Each row below holds a small network's activations on one input, seen along a few directions.
Each table varies a few parts of the input and shows all the possible inputs, shuffled.
Descriptions start from the smaller parts, as in this example, which fits no table here: one of 3 separate values, together with either a single point or one of 9 places along a line or (one of 4 places along a line, together with one of 8 places around a ring).
Shared parts are said once, and a part with two or three values counts as separate values.
In the rows, 128 means zero.

Other details of the inputs vary at random and push rows far along two fixed directions, the same in every table; ignore that.

Rows:
x1: [137 151 129 121 134 111 129 119 137 119 147 149 114 147 117 117]
x2: [138 147 120 117 138 126 129 110 135 125 147 147 117 149 105 129]
x3: [118 150 121 123 122 120 145 106 139 136 143 139 128 134 127 133]
x4: [115 149 134 125 143 118 140 116 147 116 135 135 121 128 120 146]
x5: [134 133 128 105 151 125 138 119 158 132 136 141 124 132 124 122]
x6: [136 140 122 104 142 109 138 123 148 115 133 151 131 139 126 113]
x7: [118 148 130 128 137 122 136 113 145 127 145 143 131 147 130 139]
x8: [122 114 148 173 134 147 160 124  42 143  75  88 143 145 112  98]
x9: [135 146 126 119 140 120 131 115 134 125 149 156 113 144 116 125]
x10: [113 153 140 122 133 117 136 127 146 112 141 131 129 141 122 137]
x11: [140  92 117 118  73 149  71 175 130 126 120 115 126  88 145 152]
x12: [125 134 125 119 143 129 135 114 144 117 157 146 115 134 114 117]
x13: [128 136 126 105 154 124 131 119 157 136 132 141 122 129 125 117]
x14: [128 156 123 134 135 106 138 108 148 125 141 127 131 132 129 130]
x15: [136 133 122 101 147 119 142 120 146 124 138 149 126 135 127 123]
x16: [145  85 106 126  77 155  72 162 127 141 122 127 127  93 153 155]
x17: [121 153 124 127 137 121 137 111 142 133 151 138 137 139 128 136]
x18: [141  86 107 121  79 155  75 171 127 137 122 123 122  91 149 159]
x19: [129 138 124 115 140 121 127 104 137 125 151 138 115 148 106 128]
x20: [126 150 128 137 135 108 135 111 151 119 134 131 125 138 131 133]
x21: [152  85 107 135  94 149  66 161 131 136 121 121 129  86 154 159]
x22: [150  94 103 126  70 145  72 164 127 140 127 114 134  88 152 144]
x23: [116 152 133 127 133 115 138 126 146 116 142 132 128 147 128 136]
x24: [113 103 157 171 145 155 168 123  39 144  82 100 138 128 128  95]
x25: [135 137 130 107 145 117 136 123 161 126 133 134 125 135 125 114]
x26: [148  87 108 131  96 150  70 170 130 132 120 118 125  84 150 163]
x27: [139  88 118 121  92 158  67 177 125 130 127 120 132  89 145 163]
x28: [121 151 129 132 137 108 140 120 150 115 134 128 121 137 127 137]
x29: [141 138 131 108 142 115 141 124 154 122 134 138 129 133 125 115]
x30: [123 156 126 129 131 114 135 115 144 127 149 130 139 141 130 128]
x31: [121  96 155 160 151 152 177 128  56 151  67  93 153 123 130 100]
x32: [100 119 152 178 123 138 177 117  60 143  71  90 146 142 134 106]
x33: [121 151 131 130 131 115 133 118 149 120 143 136 132 149 132 132]
x34: [130 143 127 117 135 113 127 107 140 119 149 131 117 152 107 120]
x35: [143  87 112 125  92 156  68 176 126 134 128 121 132  95 151 162]
x36: [116  99 145 156 151 146 175 127  50 143  66 106 155 129 131  98]
x37: [137  87 115 117  79 157  73 172 126 133 121 122 124  84 143 160]
x38: [107 120 146 182 146 138 175 110  58 152  79  87 152 124 131 115]
x39: [133 148 133 117 137 117 130 118 141 114 153 147 113 138 123 111]
x40: [118 153 136 127 137 110 138 120 149 110 133 127 123 131 122 138]
x41: [114 150 129 123 119 114 144 121 145 119 134 133 119 143 126 132]
x42: [129 140 129 107 148 116 129 123 159 130 129 134 124 131 126 108]
x43: [127 139 128 121 138 121 132 118 147 111 156 140 117 137 116 110]
x44: [107  94 153 176 145 148 164 122  44 150  83  91 141 132 112 100]
x45: [138 137 125 103 142 111 140 124 148 119 135 142 127 137 129 115]
x46: [126 139 130 122 137 109 129 115 145 120 153 139 117 143 106 116]
Description of these inputs: one of 2 separate values, together with either one of 5 places along a line or one of 6 places around a ring or (one of 3 separate values, together with one of 4 places along a line).
- Changing only the choice among 2 separate values turns x3 into x22. The same change can be made to x36. Which row results? => x6
- A walk changes only the place on the line of 5. It starts at x42 and steps to x25. List the rest of the walk in order. => x29, x45, x6
- Which other rows does x21 become when the choice among 3 separate values takes its other values? List them by row number. => x7, x16

Rows:
x47: [120 113 131 151 117 145 110 147 110 129 126 117 132 118 141 144]
x48: [155 147 110  74 143 110 113 113 199  99 186 183  92 137 108 124]
x49: [155 153 111  65 141  97 103 128 202 101 184 169 113 153 108 110]
x50: [116 114 128 141 100 147 117 144 109 135 122 122 129 122 142 139]
x51: [128 116 121 143  96 142 112 138  97 136 120 122 128 123 132 146]
x52: [148 148 116  62 143 107 104 125 195  98 187 177 107 154 102 119]
x53: [114 109 129 146 108 148 110 141 115 137 124 109 125 115 133 141]
x54: [152 155 123  68 147 107 104 121 198 104 184 181  92 142 105 118]
x55: [128 118 126 133  99 135 121 146 115 132 114 113 141 109 146 134]
x56: [135 119 119 147  93 132 113 136 104 136 115 116 136 122 138 136]
x57: [ 92 146 166 153 197 114 231  70  69 136  97 127 133 169  97  74]
x58: [138 120 122 156 109 130 105 138 106 129 120 111 138 119 138 141]
x59: [151  89 117 123 128 132 110 143 112 141 116 127 130 103 133 105]
x60: [ 82 172 170 172 186 103 231  83  90 125  81 103 147 174 121 105]
x61: [158  94 116 120 132 145 111 141 119 154 120 125 144 113 140 115]
x62: [ 75 169 173 171 189 114 232  85  83 126  84 111 143 174 112 113]
x63: [121 112 128 149 103 138 109 139 121 137 119 102 133 114 139 131]
x64: [124 114 131 141 120 144 115 150 110 126 121 116 138 107 138 147]
x65: [127 108 127 135 112 133 114 144 128 135 101 101 133 108 141 141]
x66: [ 71 173 169 163 167 118 239  81  73 130  96 113 143 171 110 103]
x67: [126 112 122 148 104 143 106 134 103 138 122 108 124 118 123 148]
x68: [127 116 130 154 112 135 108 145 117 129 121 110 140 116 148 134]
x69: [147  94 116 116 136 155 107 136 109 144 116 135 131 107 133 120]
x70: [120 106 129 135 115 144 115 146 122 135 104 110 128 108 132 150]
x71: [158 157  94  71 150 106 105 109 208 121 180 182 112 133 124 123]
x72: [163 151 105  77 140 100 112 116 206 102 183 175  97 135 115 115]
x73: [155 148 107  68 152 116 112 108 204 127 192 187 114 140 118 138]
x74: [131 117 130 143 116 133 115 148 117 126 118 108 144 107 146 138]
x75: [123 116 127 144  96 137 116 143 115 135 117 115 137 120 148 130]
x76: [109 221 160 103 212  68 222  55 171 105 159 166 106 205  81  69]
x77: [132 115 121 151 101 133 106 132 110 138 117 102 132 117 129 138]
x78: [122 110 127 129 108 143 123 150 116 133 102 124 132 114 142 148]
x79: [129 113 125 130 104 133 121 148 122 133 100 115 136 114 151 140]
x80: [131 117 124 152 114 140 105 141  99 130 124 117 130 120 132 151]
x81: [118 111 129 136 111 145 116 144 116 134 120 108 131 104 129 144]
x82: [125 113 128 138 107 136 115 141 121 134 115 100 138 103 137 135]
- Changing only one part turns x57 into x59. The same change can be made to x54. Which row results? => x76
- Describe the family of inputs behind these rows. => one of 2 separate values, together with either one of 6 places along a line or (one of 3 separate values, together with one of 4 places along a line)
- Which other rows does x74 become when the choice among 2 separate values takes its other values? List them by row number. => x64
- Which other rows does x58 become when the choice among 3 separate values takes its other values? List them by row number. => x56, x77

Rows:
x83: [153  78  94 133  65 158  46 186 132 145 106 120 147  64 186 199]
x84: [119  71 151 146 137 164 160 151  57 143  68 104 142 120 136  95]
x85: [127  82 147 155 126 146 149 147  56 138  71  95 145 130 137  73]
x86: [176  54  97 107  89 186  30 185 117 154 130 135 121  75 148 151]
x87: [124  79 154 141 148 158 153 151  65 147  62  86 154 116 126 106]
x88: [114 163 152 115 195 103 189  93 157 118 127 140 115 146 112 105]
x89: [102 112 164 195 106 148 135 151  45 116  86  69 140 133 127 129]
x90: [127 164 127 137 175  96 173  65 129 130 159 149 122 171  96  98]
x91: [126 152  95  82  84 113  77 133 217 112 181 165  91 115 125 190]
x92: [115 168 141 102 173 116 194  88 128 118 142 164 119 160 102 104]
x93: [126 174 138 126 170 105 168  79 130 134 149 150 119 180 101  90]
x94: [134  91 148 166 145 138 143 144  69 139  61  76 146 105 137  81]
x95: [124 154 115  92 101 116  64 156 207  86 196 171  95 123 121 192]
x96: [ 71 188 144 137 152 109 187  83 154 130 150 135 137 156 128 143]
x97: [105 110 143 186  89 141 148 130  60 143  73  69 135 124 127 127]
x98: [116 158 129 127 187 117 181  66 132 130 156 158 120 163  95 118]
x99: [170 137  97  58 120 100  67 147 221 104 179 160 116 125 123 129]
x100: [138 163  96 100  84 107  71 133 225 116 205 151 123 115 148 167]
x101: [170  86  87 144  54 145  42 186 134 140 114 107 149  73 184 181]
x102: [126 175 140 112 161  95 183  86 126 117 145 155 123 168 103  84]
- Describe the family of inputs behind these rows. => one of 2 separate values, together with either one of 4 places along a line or one of 6 places along a line
- Which other rows does x92 become when the place on the line of 6 takes its other values? List them by row number. => x84, x86, x87, x88, x98
- Which other rows does x90 become when the choice among 2 separate values takes its other values? List them by row number. => x98
- Which other rows does x93 become when the place on the line of 6 takes its other values? List them by row number. => x85, x90, x94, x99, x102
